A small network was shown many inputs. Here are its activations along a few directions, one row for each input.
Each table varies a few parts of the input and shows all the possible inputs, shuffled.
A made-up example of a description, with smaller parts first: one of 5 places around a ring, together with either a single point or (one of 2 separate values, together with one of 4 places along a line) or one of 9 places along a line.
Shared parts are said once, and a part with two or three values counts as separate values.

A family of inputs:
row 1: [ 13  40  -2 -10  -7 -23  11 -13  24  -6 -17  15  -2 -17 -10  -2]
row 2: [-16 -24   6   5   5  11  -1  -6 -11  -2  18 -23  27   0   9  -7]
row 3: [-15  11 -15 -16 -12  -9  -5  14 -13   7   0 -25  -2  -2  -2  20]
row 4: [  3 -19  -1  12   7  12  13   4   9  -1   9   7  -4  14  21  17]
row 5: [-17  -2 -11 -10  10 -14 -15  12 -19   2   4 -23  14 -12  12   0]
row 6: [  9  37   7   7  -9   1  24 -14  34 -10 -11  22 -20  -2  -7  -2]
row 7: [ 12  29   7  -5   6 -26   3 -14  16 -11 -15  15  15 -32   7 -19]
row 8: [-14 -19   5  11  -2  23  16  -2  -2  -3  26 -15   6  19   0   7]
row 9: [-20  18  -2 -12 -15  -4  -1   7 -18   1  -1 -20  16  10 -12  17]
row 10: [ 15   7   8  14  17 -12  14 -22  24 -14  -2  20  10 -23  13 -26]
row 11: [ -8 -14  -1 -12  -5 -24 -28   3  -6  -3 -14  14   3 -13   3  -7]
row 12: [ -4  10 -10 -13 -16 -19  -4  13   4   7 -14  -5   3   4   5  23]
row 13: [ -4   7   8  -4  -3 -18 -20   3 -12   2 -22   9 -13   2 -17  24]
row 14: [-14   7  -2   0 -15  18  10   1  -4   2  13 -18   0  28 -10  22]
row 15: [  6 -10   8   1  -1   4  -4  -4  -1  -2  -7  15 -27  15 -23  30]
row 16: [  1 -24   0  11  11  -4  -3   4   1  -1   2   3  16  -4  27   2]
row 17: [  2 -10  11  -1  14 -20 -33  -2 -18  -3 -17   8   5 -11  -3   8]
row 18: [ 23   4  -2   7  10  16   8  -1  -2  11  14 -11  16 -11  -5 -52]
row 19: [  0 -27   6   2   0  10   4  -6   0   1   7  22 -19   7  14   8]
row 20: [ -3 -30   3   2  10  -7 -16  -7  -3   2   0  13  -1  -4  24  -9]
row 21: [ 18  25  -6  -5   1   0  -7   8  -7   5  -4 -11  20 -14 -17 -49]
row 22: [ -6   1  -5 -26 -14 -17 -17   2  -3  10 -13  10 -12  -2  -5  17]
row 23: [ -5  -3  -4  -6   1 -24 -13  13  -2   1 -10  -3  19  -9  19   5]
row 24: [ -6  -8  -1 -14 -12   2   0  -2   7   9  -2  16 -29  13  -4  18]
row 25: [ 13  42  -8 -13 -11   7   4  11  -3  13  -8 -12   3  -1 -28 -31]
row 26: [-12   2 -13  -2  -5  15   7  11  -4  -2   7 -13 -17  17  -6  21]
row 27: [  2 -33  17  19  14   0 -22  -9  -9 -10  -9  12   0  -8   1  -1]
row 28: [-22   1   1  -2  -3  -6 -19   6 -15  -6   2 -23  30   0  -1  -5]
row 29: [ 32   9  -5  13   1  33  22  -4   4   9  19  -5  -1   7 -12 -34]
row 30: [ -8 -20  -7  15   2  21  10   6  -6  -7  19 -10  -9   8   9   9]
row 31: [ 17  12   8  17  11   4  31 -20  31 -13   6  26 -10  -7   6 -11]
row 32: [  5 -28  16  20   6   9  -2  -7   0  -3   4  15 -22   8  -3  15]
row 33: [ 19  36  -5  -3  -5  25  24   5   1  15   5  -6 -11  15 -22 -24]
row 34: [ -3  -2  -3 -10  -8   7  14   9  14   6  -1   1 -13  16   2  28]
row 35: [-13 -26  -6   8  14   9  -7   3 -11  -5  12 -19  10  -8  17  -7]
Q: The inputs of row 27 and row 15 match in every part but one. If row 2 is changed in the same way as row 27 into row 15, which row does it become?
A: row 14
Q: Describe the family of inputs behind these rows.
A: one of 5 places around a ring, together with either one of 2 separate values or one of 5 places along a line
Q: Change only the choice among 2 separate values in row 29. List by row number the other rows that result.
A: row 31
Q: Change only the place on the line of 5 in row 28. List by row number the other rows that result.
A: row 5, row 11, row 17, row 23

A family of inputs:
row 36: [ 21  17  -4  -2 -10  31  31   8   2  15  17 -15   8  24  -5 -17]
row 37: [ -7 -52  -3   7   4  -2 -15   8   2  -3   1  22 -11   7  26   8]
row 38: [ 30  13   5  20   9   0   9  -7  14  -8  -7  32  -6 -23  -3 -31]
row 39: [-14 -11   8  12   1  31  11   7  -8 -10  18 -21   3  28 -15  24]
row 40: [  1  24 -10 -22 -10 -11  -5   9  -8  20 -11 -17  30  -9  -6 -30]
row 41: [  6  33  13   5 -11  11  33 -16  24  -5   5  18 -21  17 -22  -4]
row 42: [-22  26 -16 -11  -8 -35   2   5  13  -4 -11 -17  21 -17  27  13]
row 43: [ 31   3  -5   3  21   1  11  -5   2   0  11   8   1 -19   1 -48]
row 44: [  0  42  12 -15 -13 -31 -11 -15  17  -5 -24  14   8 -15 -20  -7]
row 45: [ 19  40  -3 -10  -7 -25 -10   2   4   1 -34  10  -2 -24 -20 -12]
row 46: [ -2 -33   4  27   9  -3 -15  -4 -18  -7  16  -5   9  -2   8 -10]
row 47: [-24 -23 -12 -26 -13 -22 -38  14  -5   6 -22   4  -6   3   9  26]
row 48: [ -4  17  -9   7  -9  11  38  -2  27  -8  15 -19  -3  10  24  25]
row 49: [ 27  -4   3  10   3  11  13   2   1   4  10  -4  26  -4  11 -42]
row 50: [-20   3   2 -14   4 -15 -31   6 -20   4 -22  -7  -1  -9  -4  11]
row 51: [-19  -1  -6  -6 -12 -19 -36   8 -30  -6  -6 -19  12  -4  -4   4]
row 52: [-11 -10  -6  13  -5  23   2   1 -19   1  21 -12  -9  28  -6  15]
row 53: [-10  -6   4   5   8  27   7   0  -9   8   6  -2 -25  21  -7  21]
row 54: [ -5 -33  14  22  13   7  -7  -1 -10 -22   9 -10  23   1   2   3]
row 55: [ 15  12  21  16   3  -9  10 -27  27 -13  -3  28   2 -12  -6 -22]
row 56: [ 22  25 -10 -10   9  29  25  -1   7  14  19  -7 -17   4 -18 -24]
row 57: [-19 -13   1 -27 -10 -23 -28   4 -13   7 -17   0  -1 -12   2  31]
row 58: [  5 -30  13  17  23  -2 -10  -5 -12  -3  -4   5  -4   0  11   2]
row 59: [ 21  32 -13 -23   6 -22 -13   7  -8   9 -15 -11   8 -19 -14 -27]
row 60: [-32  -2  -1  -5  -1 -14 -25  14 -23 -10 -10 -16  26   0 -12  13]
row 61: [-10 -22   1  -5  -6  16  14   3  -6   9  12   8 -27  21   1  38]
row 62: [-12 -32  -6  -7 -11  21   2  10   8   9   9   5 -31  28   4  32]
row 63: [ 19  32  -3   7   0  23  31  -2  15   8  -1  19 -27   4 -22 -11]
row 64: [ -5  -4  -3  13   8  -8  19 -13  28 -12  10  -6  17 -19  40   0]
row 65: [ -2 -42  10   4   7  -2 -11  -8  -2  -1   6  17  -3  -7  18  20]
Q: The inputs of row 56 and row 43 match in every part but one. If row 63 is changed in the same way as row 56 into row 43, which row does it become?
A: row 38
Q: Describe the family of inputs behind these rows.
A: one of 3 separate values, together with either a single point or one of 4 places along a line or one of 5 places along a line
Q: A walk changes only the place on the line of 4. It starts at row 40 and steps to row 59. List the rest of the walk in order.
A: row 45, row 44

A family of inputs:
row 66: [ 10  46  -3 -17 -11 -23  -5   2   3   4 -21   0  12 -11 -13 -15]
row 67: [ 12  28  -2   1  -3  21  30  -3   9   5  11  -4  -5  11 -10 -15]
row 68: [-18 -20  -3   6  -6  20   2  11  -6   2  13 -15  -5  26   2  27]
row 69: [ 23   9  -2  -4  10   0   9  -7   6   3   2   5   4 -21  -2 -28]
row 70: [ 17  24  -3   2   1  11  23  -3  14   3   0  11 -16   2  -4 -14]
row 71: [ 17  18   0   6   8  -9   8 -10  10  -4   0   6   8 -19  10 -29]
row 72: [ 21  19   2   7   6   6  14 -10  12  -5   0   7  -3 -10 -15 -20]
row 73: [-16 -24   4   4  -8   9  -3   7  -1   2   2   5  -9  23   6  25]
row 74: [-14 -28   7   7   1   3 -13  -2 -10  -4   4   0  -3  10  -1  18]
row 75: [-23  -4  -3 -19  -9 -26 -30  14 -17   3 -18 -10   6  -1   0  30]
row 76: [ -9 -37   2  -3   6  -3 -18   0 -16   4   7  -3   4  -1  11  10]
row 77: [-20 -32   1  10   5 -10 -17   2  -3 -12   0  -2   7  -9  16  12]
Q: The inputs of row 70 and row 73 match in every part but one. If row 66 is changed in the same way as row 70 into row 73, which row does it become?
A: row 75
Q: Describe the family of inputs behind these rows.
A: one of 2 separate values, together with either a single point or one of 5 places along a line
